Each row below holds a small network's activations on one record, seen along a few directions.
Here are examples, each followed by its value of one field, Romar.
The word none means that the record has no Romar.
Other fields move the rows too, some of them a lot.
In the rows, zero is written as 500.
Random noise pushes rows far along 14 fixed directions. That doesn't count. These rows show it; they differ only by the noise:
[327 281 391 713 731 386 352 728 595 407 271 564 414 541 452 528 556 560
 424 572 567 553 466 389 499 400 536 687 805]
[527 353 569 592 666 447 460 615 326 344 589 422 523 525 539 297 508 403
 296 672 678 622 528 603 380 639 468 506 489]
[277 644 748 638 512 491 446 440 362 574 621 609 503 663 634 710 440 570
 701 699 409 656 455 367 516 314 547 473 559]
[326 527 413 313 422 435 343 551 605 739 181 555 403 502 385 550 715 435
 253 691 337 417 444 716 416 413 621 393 309]
[633 803 638 340 269 677 509 396 208 428 764 460 530 532 400 498 419 558
 439 488 155 450 465 477 447 524 475 707 201]
[457 302 418 298 382 606 415 427 458 718 663 568 596 509 408 419 411 574
 462 554 338 378 455 687 392 351 714 381 383]
[476 739 462 408 260 212 373 365 562 555 222 337 591 614 505 533 546 614
 439 556 650 409 493 536 747 538 391 603 466]
[490 843 725 505 451 564 503 548 477 409 535 421 481 586 550 686 530 502
 540 480 364 597 493 383 581 543 448 502 369]
[576 641 731 473 414 762 520 770 832 394 288 499 255 472 469 705 576 503
 549 409 184 575 486 451 375 700 475 483 398]
[483 320 471 412 381 524 446 532 539 483 437 479 479 717 677 425 353 669
 664 550 360 344 557 577 518 398 556 526 639]
[408 729 634 593 511 424 484 562 638 552 274 459 506 586 627 680 531 466
 538 504 501 567 558 431 623 467 492 417 500]
[427 486 578 502 379 423 333 471 476 540 420 522 566 496 291 543 468 673
 420 615 480 498 406 463 479 495 513 771 509]
[617 474 280 668 433 546 504 469 528 473 353 452 531 458 448 382 403 485
 283 578 273 501 439 559 366 569 503 697 592]
[416 527 529 448 500 631 484 555 719 530 616 440 685 432 521 370 492 656
 465 430 484 513 365 532 546 588 608 373 389]
[523 682 369 541 373 472 550 433 612 517 449 565 482 415 624 293 485 621
 549 364 516 421 460 442 620 539 422 619 471]
[511 678 465 663 381 633 680 444 598 462 522 613 310 587 896 473 413 570
 816 491 297 556 511 402 492 461 429 435 645]

[306 425 524 687 848 485 196 705 688 691 374 625 476 569 407 680 463 270
 504 355 266 453 348 447 725 327 663 340 477] => j9
[533 453 517 591 526 352 445 431 542 588 373 601 432 566 718 287 372 394
 690 414 556 320 521 556 695 534 380 489 488] => j2
[368 603 407 597 628 440 462 420 396 527 651 625 500 427 455 456 560 490
 521 445 532 498 356 368 623 406 466 583 487] => j4
[503 680 392 591 519 448 403 477 580 498 397 354 560 582 442 612 378 469
 438 341 389 415 412 436 716 484 444 601 522] => j3
[539 450 363 601 597 493 574 425 543 535 679 541 421 400 565 424 537 344
 539 449 687 607 426 544 498 585 450 254 520] => j8
[574 591 590 419 469 552 480 520 519 469 644 382 688 417 402 415 447 559
 383 374 582 509 480 507 560 625 523 504 318] => j10
[588 629 471 700 588 501 376 507 624 505 477 395 508 590 569 527 414 271
 470 436 305 545 358 543 678 632 463 329 443] => j5
[533 484 533 556 259 642 681 278 614 607 474 406 748 474 528 607 362 661
 534 720 356 620 482 560 272 539 596 449 632] => j1
[620 401 644 346 575 514 453 594 266 356 679 391 514 646 522 421 423 402
 495 433 519 391 629 578 548 527 483 479 368] => j8
[432 446 623 462 622 620 624 543 233 390 698 577 550 489 668 163 450 555
 472 574 457 421 562 531 358 484 498 635 379] => j2
[438 519 264 423 451 462 648 379 608 588 524 591 479 404 670 347 613 580
 628 422 656 428 503 506 571 429 488 355 549] => j5
[670 297 421 319 428 374 360 613 497 224 471 364 136 614 414 457 650 444
 500 533 718 470 465 635 505 771 260 504 555] => j8
[373 456 474 498 496 566 592 483 510 475 574 556 451 577 648 553 478 650
 704 535 475 501 507 424 473 358 522 479 671] => j4
[650 616 669 321 288 286 643 390 177 522 369 576 432 455 473 545 545 492
 532 496 818 426 887 461 447 418 370 728 410] => j6
[410 634 505 445 531 550 559 448 442 709 728 715 387 428 566 593 525 411
 664 341 550 522 553 442 548 279 578 256 362] => j2
[478 555 591 456 285 433 520 189 516 857 396 608 651 458 357 738 346 511
 682 462 453 370 552 477 539 334 532 510 465] => none
[466 263 717 391 536 462 453 622 400 403 589 576 407 579 561 392 413 638
 695 463 732 409 626 480 498 477 450 611 546] => j9
[576 243 515 394 505 658 531 641 671 414 542 362 327 509 424 634 577 409
 438 609 552 656 479 688 231 699 512 192 548] => j3
[499 286 379 485 416 472 447 466 471 483 382 557 443 516 458 406 575 567
 442 760 383 491 433 599 336 512 524 611 627] => j7
[446 355 606 513 708 358 420 538 461 680 575 607 672 401 446 392 404 411
 513 288 836 408 617 486 666 391 580 431 397] => j10
[622 519 604 357 384 422 399 443 340 476 681 694 161 356 372 356 747 355
 512 599 655 583 384 602 423 749 315 458 221] => j6
[407 384 703 296 519 641 560 605 475 468 611 506 360 538 554 511 577 509
 545 622 535 528 531 627 291 553 508 318 383] => j3
[298 661 548 534 625 529 547 555 367 611 409 730 405 339 437 494 690 428
 329 606 397 542 504 442 340 360 546 620 337] => j5
[461 364 406 493 291 503 395 322 556 619 390 325 829 581 231 683 270 753
 398 638 314 427 399 533 442 399 636 725 690] => j4
[382 607 281 608 651 616 564 365 592 740 659 612 666 253 396 501 657 337
 336 516 347 626 276 520 459 432 681 212 371] => j7
[447 388 473 554 715 668 499 609 322 540 593 576 672 411 376 393 455 438
 241 530 229 475 510 508 323 347 718 618 410] => j9
[526 676 708 582 501 405 600 475 448 273 524 414 497 522 555 678 633 549
 645 573 736 710 540 300 569 637 323 547 622] => j6
[499 584 516 304 450 524 539 546 618 482 434 383 516 607 557 642 492 565
 638 298 480 343 598 466 679 425 503 418 480] => j10
[327 503 578 539 602 605 426 556 562 500 667 681 357 489 638 327 594 522
 628 576 374 542 270 509 508 554 505 381 397] => j1
[642 488 510 479 402 471 311 422 460 433 581 460 401 637 385 567 379 465
 650 398 320 372 355 485 687 582 385 619 487] => j1
[545 349 230 418 567 511 456 531 336 149 883 331 305 818 758 407 586 515
 669 596 486 540 391 558 621 503 429 271 723] => j7

Here are new rows. What is Romar for each?
[463 355 722 470 421 590 448 569 532 434 519 555 408 587 673 338 542 587
 583 815 384 599 423 649 317 670 513 408 464] => j6
[441 676 687 367 520 545 561 628 626 491 342 494 442 441 435 695 686 477
 505 410 504 500 576 430 515 523 492 447 356] => j1
[571 321 577 423 566 514 331 613 534 532 550 531 511 547 421 444 408 440
 554 332 444 354 505 550 618 500 573 466 403] => j1
[753 373 612 341 345 580 564 541 561 422 564 409 574 519 376 713 371 600
 702 245 563 446 721 406 539 495 539 510 591] => j6
[396 459 589 461 442 553 353 612 724 429 381 598 338 541 553 351 516 701
 664 484 328 366 298 477 582 626 419 669 483] => j9
[394 423 330 190 392 556 488 554 495 424 416 503 342 611 602 300 622 681
 500 570 309 239 458 627 468 436 492 593 459] => j3
[495 514 382 366 481 533 475 598 641 338 600 397 571 396 337 460 633 722
 428 337 648 507 401 394 594 589 506 585 522] => j8
[433 418 797 426 417 508 480 435 443 443 668 442 638 518 454 472 454 698
 579 675 666 578 427 520 424 643 464 553 466] => j4
[418 434 418 712 503 367 364 427 573 548 407 573 544 523 512 397 377 611
 565 525 528 465 366 436 624 478 462 697 673] => j1
[497 458 211 564 586 439 544 427 661 601 381 365 579 476 540 543 653 284
 311 633 539 610 428 675 479 540 574 124 574] => j1
[403 651 588 616 534 371 446 417 401 594 307 413 726 493 364 564 394 491
 277 573 504 466 496 466 534 459 483 759 448] => j3
